A small network was shown many inputs. Here are its activations along a few directions, one row for each input.
Each table varies a few parts of the input and shows all the possible inputs, shuffled.
A made-up example of a description, with smaller parts first: values(2) and (point or line(9) or (ring(5) and line(6))).
Shared parts are said once, and a part with two or three values counts as separate values.

Rows:
R1: [ 20  16 -46   2  -4   7  -8 -14 -11 -11   8  19   5  16   2  -5   0 -17]
R2: [  4  28  42 -18 -15  -9 -17  -6  11 -10  34   1  -1   0  -7  -1  -5  19]
R3: [ -3 -16 -20  -3  21  -2 -18  39  -6  -5 -27 -15   9   9   0  23  13  -8]
R4: [ -9   5 -17  -6 -15   2 -38  -1   1 -29 -13  -4 -20  16   2  41  -7  12]
R5: [-25 -13   7 -19 -36   1 -22   4 -11 -25  22  -3   0  -4   5  32  -5  20]
R6: [  2  22 -37  -3 -10  16 -31 -28  16 -17   8   7   7  24  -9 -11 -10   0]
R7: [-20 -34   6  -7 -10  -9   2  41 -18   5   3 -12  19   0  -8  22  13   0]
R8: [ -3  -8  -5  26  20  -4 -14  -4  -6  12 -35 -15  -6   0 -11 -24  37  -1]
R9: [ -7   0  -5  17  15  -7  -8  -8 -17   4 -39  -7  -4   0   1 -29  28  -5]
R10: [ 10  23  35 -22 -10 -24   1   8  -3   1  31  11  -9  -3   3  -8   3  -5]
R11: [ 18 -18   0   7  39   1   4  -2   6  -6 -32  21  13   2   0   4 -17 -10]
R12: [-22  -2  13   6 -18 -13  10 -19 -12  -9  11   9 -18 -19   3 -25  32   8]
R13: [ -1 -40  27  -3  19   4  15   9  10  11  -3  14  19 -15 -18  -1  -7  -7]
R14: [ 18  -5 -40  18  20  14 -12   8  -5   9  -3  -2  29  14 -19 -20   0 -17]
R15: [ -5   0 -18 -15 -18   6  11  -8  -5  -7  43  21  12  11  -1 -20   5 -14]
R16: [ -7  -7 -10   2  -7  14  18   8 -17   7  24  11  39  16 -10 -21   2 -18]
R17: [ 23  27   7   5  26 -26 -17  10 -11  19 -13  -2  12   7   0  -1  -5  -4]
R18: [ 19  41  14 -15  -2 -14 -40 -15  12  -4  -2   0 -15  16  -4   7  -9  11]
R19: [  6  32 -37  24 -24  62  84 -16  64  87 -14 -98 -79 -21  95  23 -74   6]
R20: [ 20 -28   3   6  38   1  -2   3  19   5 -35  12  10   1 -17   8  -9 -17]
R21: [-27   6  25   7 -35   7  -7 -33  -8  -8   6   5 -19  -9 -15  -5  24  22]
R22: [ 28  21   6   1  31 -18 -19  22  -2  22 -14 -10  10   6 -14  -1   3   1]
R23: [  1   4 -28   1   4 -11 -17  16  -6 -30  -7   7 -12   4  21  36   9  -3]
R24: [-17 -12   2 -17 -17 -10   9  25 -12 -33  23   3  -7   1  14  22  12   2]
R25: [-11  -5 -23   3  14 -12  -7  33 -11 -12 -27  -8   2  15   4  26   7  -2]
R26: [ 30  31   6 -12   6 -31 -25   1   5  -3   1   6 -17   9  12 -10  -4  -8]
R27: [  2  12  36  -5   9 -25   5  22 -10  14  20  -5  17  -3  -5 -22  -5   3]
R28: [ 21 -11 -13 -15  23 -12   3 -21  15 -21 -16  27  -5 -11   8  11 -15   0]
R29: [  3 -19  19 -14  -3  -6  28 -14   7 -16   9  32  -7 -19  -7  13 -15  -5]
R30: [-13  22 -11  23 -44  65 109  -7  62  85  18 -93 -72 -32  86  20 -69  17]
R31: [ -7 -18  31 -20 -10  11   0 -19  23 -26  13  23  -5  -9 -13   4 -23  12]
R32: [ -2 -16 -16   1  -5  12  12  10 -13  19  27   3  44   6 -23 -13  10  -9]
R33: [  8  10 -39  17  18  12  -4   3 -10   4  -7   9  25  16 -11 -17  -4 -20]
R34: [ -6   9  -6  -4 -30  31  -9 -15  -3 -18  40  17  13  11 -15 -11  -8   5]
R35: [ 13  -1  37 -10   3 -18  -5  24 -15  33  17  -7  19  -2 -15 -10   1  -1]
R36: [-24  -8  24  23  -7  -4  20  -4 -23   5  -9  -5   3 -14 -13 -24  28  -4]
R37: [ 12  -6   1 -15  14  10 -21 -31  23 -23 -16  22 -11   7  -4  18 -21  12]
R38: [ -8 -31  23  -8  24  -1  25   5   4  -4   1  19  21 -17  -6  -7 -13   0]
R39: [-25 -22   5  -1  -9 -10  12  38 -25  -7   4  -4  12   5  -1  19   5   3]
R40: [ -6  20  -4  14  -6   6 -29 -37   5 -24 -20  -3 -18  -7  -1  -7  25  18]
R41: [-16 -24  18   6  -6  -6   9   0 -18  20  -8 -13  10 -17 -16 -26  41   6]
R42: [  4  12 -12  22  -1 -14  -6 -27  -4 -15 -22   6 -23  -9   6 -11  30  -1]
Describe the family of inputs behind these rows.
> values(2) and (point or (line(4) and values(5)))
Changing only the values(2) part turns R25 into R39. The same change can be made to R23. Which row results?
> R24
Changing only the values(2) part turns R3 into R7. The same change can be made to R8. Which row results?
> R41
Which other rows does R16 become when the values(5) part takes its other values? List them by row number.
> R27, R36, R38, R39
Which other rows does R34 become when the line(4) part takes its other values? List them by row number.
> R15, R16, R32

Rows:
R43: [ 21   6 -18  14  39 -18 -37   6  -8  -1 -50  10  13  13  -9  -2  10 -13]
R44: [-19 -24  22 -26 -19  -4  16  16 -11 -24  42  23  17   0 -12   1  -1  -4]
R45: [ 20  12 -37  -4  22  -4 -43  -4   7 -34 -26  18   5  23  -2  23  -5  -7]
R46: [-13 -31  32  -9  -3 -10  19  22 -13  16  32   6  35  -9 -27 -27  14  -3]
R47: [-18   7   3  10 -49  58 106   3  50  75  33 -86 -65 -31  75  17 -57  13]
R48: [ 19  24 -16  -1  11 -12 -48 -27   6 -36 -28  29 -10  11  -4   7   1  -1]
R49: [ 24  10 -14  10  39 -17 -38   4  -3 -19 -46  18   9  16  -2   9   3 -11]
R50: [ 16  33 -23  10   0  -8 -43 -33  -3 -26 -24  15 -14  10 -10  -3  14   4]
R51: [ 13   4 -29  20  33 -21 -29   7 -15   4 -49   1   3   6  -9  -8  25 -18]
R52: [ -9 -35  36 -16   4  -5  14  20 -11  -1  32  15  31  -8 -28  -1   9   5]
R53: [-17 -32  25  -1   0  -7  27  21 -27  15  25   7  30 -10 -28 -26  29  -9]
R54: [-25  -2  34 -15 -39  -3  -1  -3 -18 -13  49   7  10  -5 -19 -17  17  15]
R55: [-23 -14  39 -24 -27  -4   2  -5 -16 -21  49  18  11  -8 -16   0   8  22]
R56: [ 13  42 -52  31 -11  57  54 -27  62  65 -38 -82 -76  -8  92  26 -66   6]
Changing only one part turns R46 into R43. The same change can be made to R44. Which row results?
> R45
Describe the family of inputs behind these rows.
> values(2) and (point or line(6))
Which other rows does R56 become when the values(2) part takes its other values? List them by row number.
> R47

Rows:
R57: [ 26  46 -31  30  25   3  18 -31   0  31 -58 -20 -29   5  17   1 -20  -3]
R58: [-27  -1  35  12 -27  13  57  23 -15  54  17 -43   2  -9  14 -30  -6  -1]
R59: [-38 -52  66 -13 -10 -33 -20  28 -43 -32  23  36  35 -17 -43 -20  50   6]
R60: [ 25 -27 -22  31  70   9 -14  -2  26  13 -79   0  17   0 -19  10   5 -11]
R61: [-14 -49  45  -4  20   2  36  55  -7  33   7 -13  46  -4 -27  -3  -5  -7]
R62: [ -7   7  24  -5 -37  17  47  19  14  51  56 -50 -17 -18  17  -7 -10  10]
R63: [-34 -43  54 -44 -18 -35 -35  27 -40 -63  48  59  44   3 -38   4  21  10]
R64: [ 20   5 -35  11  31 -33 -81 -28  -5 -38 -41  48  14   9  -9 -33  40 -17]
R65: [-29 -22 -16 -24 -61  40  73  -8  22   6  79 -14 -28 -17  32  12 -27   3]
R66: [ 32  53 -41   4 -13  35  25 -32  53 -16  -3 -18 -68   5  46  44 -39  -3]
R67: [  28   31  -26  -13   25  -40 -106  -20  -18  -63  -20   50   19   28
  -27    8   25    6]
R68: [ 17  52 -53  14  -5  20   0 -30  15  26 -30 -35 -35  15  35  14 -35   7]
Describe the family of inputs behind these rows.
> values(2) and line(6)
Changing only the values(2) part turns R57 into R58. The same change can be made to R60. Which row results?
> R61
